A small network was shown many inputs. Here are its activations along a few directions, one row for each input.
Each table varies a few parts of the input and shows all the possible inputs, shuffled.
A made-up example of a description, with smaller parts first: line(4) and (point or ring(9) or (values(2) and ring(5))).
Shared parts are said once, and a part with two or three values counts as separate values.

Other details of the inputs shift rows strongly along two fixed directions, in all tables alike. That doesn't count.

A family of inputs:
R1: [  0  14 -10 -11  13  11  -9  22  -1  18  -5]
R2: [ -5   2  11   4  -1   1 -31  15  18  20  -4]
R3: [  4   1  14   4  -2   5 -28  12  21  13 -11]
R4: [  5  -3  -5   2  -4 -12  24 -14 -10 -17   8]
R5: [ -1   4   1   7 -16   5  26   0 -13  -9  16]
R6: [-10  16 -21  -2 -14  14  30  30 -23   7  16]
R7: [  0  -5  -9   2  -7  -3  34 -18 -25 -16  12]
R8: [  7  11 -17 -16  16  -8   0  10   0   5  -4]
R9: [-12  -3  -4   7 -19  10  24   0 -19  -6  15]
R10: [  5  -2  -6   3 -10   1  39 -17 -22 -22  13]
R11: [  6   0  13   1  12   2 -24  -5  10   8  -9]
R12: [  6  -5   3  -6  15 -17  -9 -20   9  -9  -5]
R13: [ -4  11 -12  -9   0  10 -13  35   5  22  -7]
R14: [  7  -7  -3   2  -2  -3  20 -16 -12 -16  -2]
R15: [-19  -8  -8  12 -41  11  39  16 -20  -9  19]
R16: [-24  -2  -5  19 -46  27  24  33 -20  10  17]
R17: [ 17 -11   0 -13  29 -27 -11 -36  12 -18 -17]
R18: [  0  -8 -12   2 -13  -9  32 -12 -18 -17   7]
R19: [ 14  -1  15  -3  20  -1 -37  -7  24   7 -21]
R20: [ -2  -2   8   6 -11   4 -14  14  10  11  -5]
R21: [ -1   2  11  -3  17  -5 -33  -5  18  11  -7]
R22: [ 26  -3   5 -11  32 -27  -7 -36  15 -20 -12]
R23: [ 15 -11   1 -11  31 -20 -13 -38   9 -17 -18]
R24: [-17   1  15  10 -12  22 -24  24  11  21   3]
R25: [ 10  -3 -11  -2   3 -17  46 -35 -26 -32  13]
R26: [  1  11 -13 -10  10  11 -10  26   1  16 -11]
R27: [-17   5  15   9 -12  16 -22  25  12  21   7]
R28: [-17  -3  12  11 -17  20 -21  24  11  18  -2]
R29: [ 15  -8   0 -12  27 -28   0 -39   9 -24  -7]
R30: [ -7   6  12   5   2   6 -31  13  14  23  -1]
Each input here is: ring(5) and (point or line(5)).
- Changing only the ring(5) part turns R1 into R26. The same change can be made to R7. Which row results? => R16
- Start at R24 and move only the line(5) part, one step at a time. The first step leads to R9. Which rows follow, in order? => R7, R11, R10
- Which other rows agree with R17 in the ring(5) part? List them by row number. => R3, R13, R15, R18, R20

A family of inputs:
R31: [-25   9 -11   8 -34   6  26  33 -13   5  22]
R32: [  9 -14  -2   4 -16  -8  27  -4  -2 -21   2]
R33: [  2 -19  -3   1 -15  -8  24  -5 -10 -22  -2]
R34: [ 10  12  -5  -5  17  -2  -5 -10  -5  -2   5]
R35: [  3  -7   1  -6  -3 -23  -2  -5   9 -11   6]
R36: [  0  -9  -2  -5   0   2  20 -11  -9 -16  -3]
R37: [  3  -1 -20  -8   3  -7  21  -8 -23 -13  -5]
R38: [  8   5   0 -12  11  -8  -2 -12   9  -6  -1]
R39: [ -1   9  12  12 -15  33 -16  35   1  28   4]
R40: [  9  -6  -1  -6   4  -8   0   6   2  -8 -17]
R41: [ -9   8  -9   7 -30   8   3  28  -6   8  12]
R42: [  0  -1  21   8   3  10 -18  16  21  25 -10]
R43: [  6   2   7  -8  34   0 -53  -8  10  15 -22]
R44: [-15   8  14  21 -30  13 -17  22   5  24  16]
R45: [ 18   6  -5  -3  10  -8   5  -3  -8  -6 -11]
R46: [  2   0  -3   5  -6  13  36 -12 -16 -13  12]
R47: [  8  -3  -2  -2  22  -4  10 -31  -4 -19  -9]
R48: [ -4  -2   1   8 -24   0  -5  17  12   6  11]
R49: [  5  10   2  -6  15   0  -5 -16   3  -6   5]
R50: [ -4   1  -6  -8  -5 -10  35 -10 -14 -14  20]
R51: [  6  -8 -14 -11  10 -10  -1  -4   6  -5 -16]
R52: [ 10  -2  27  10  19  -2 -49 -16  26  11 -14]
R53: [ -6  10   7 -13  -2   5 -14  23  14  21 -13]
R54: [-35  -5  -5  24 -47  22  23  17 -27   2  24]
R55: [-17  -4   3  -1 -18  25 -17  30  10  22  -2]
R56: [ -2   0 -13   4  -6  11  32  -3 -32 -13  11]
R57: [ -8  -5  -8  -4   1   9  22 -12 -15 -14   0]
R58: [ 24  -7  -6  -9  18 -19  17 -22   2 -17 -15]
R59: [  4 -13  10   6   8  -7   9 -33  -8 -12  -3]
R60: [-12  20  -2   3 -11   6 -16  42   7  28   8]
R61: [-11  11  12   4  13   9 -23  19  11  35  10]
R62: [  6  11  -1  -8  35 -11 -25 -25  18  -5   3]
R63: [ 14   4   2  -9  29  -4 -42   7  17  13 -30]
R64: [  8 -22  -8  -3   3 -20   7 -27  10 -16 -11]
R65: [ -6   1   9   4   6 -13  -5 -17   2  -3  14]
- What is each input in this table made of? => line(5) and (values(2) or ring(5))
- Changing only the line(5) part turns R43 into R39. The same change can be made to R51. Which row results? => R58
- Which other rows agree with R62 in the line(5) part? List them by row number. => R31, R35, R50, R60, R61, R65
- Start at R64 and move only the line(5) part, one step at a time. The first step leads to R33. Which rows follow, in order? => R32, R48, R35
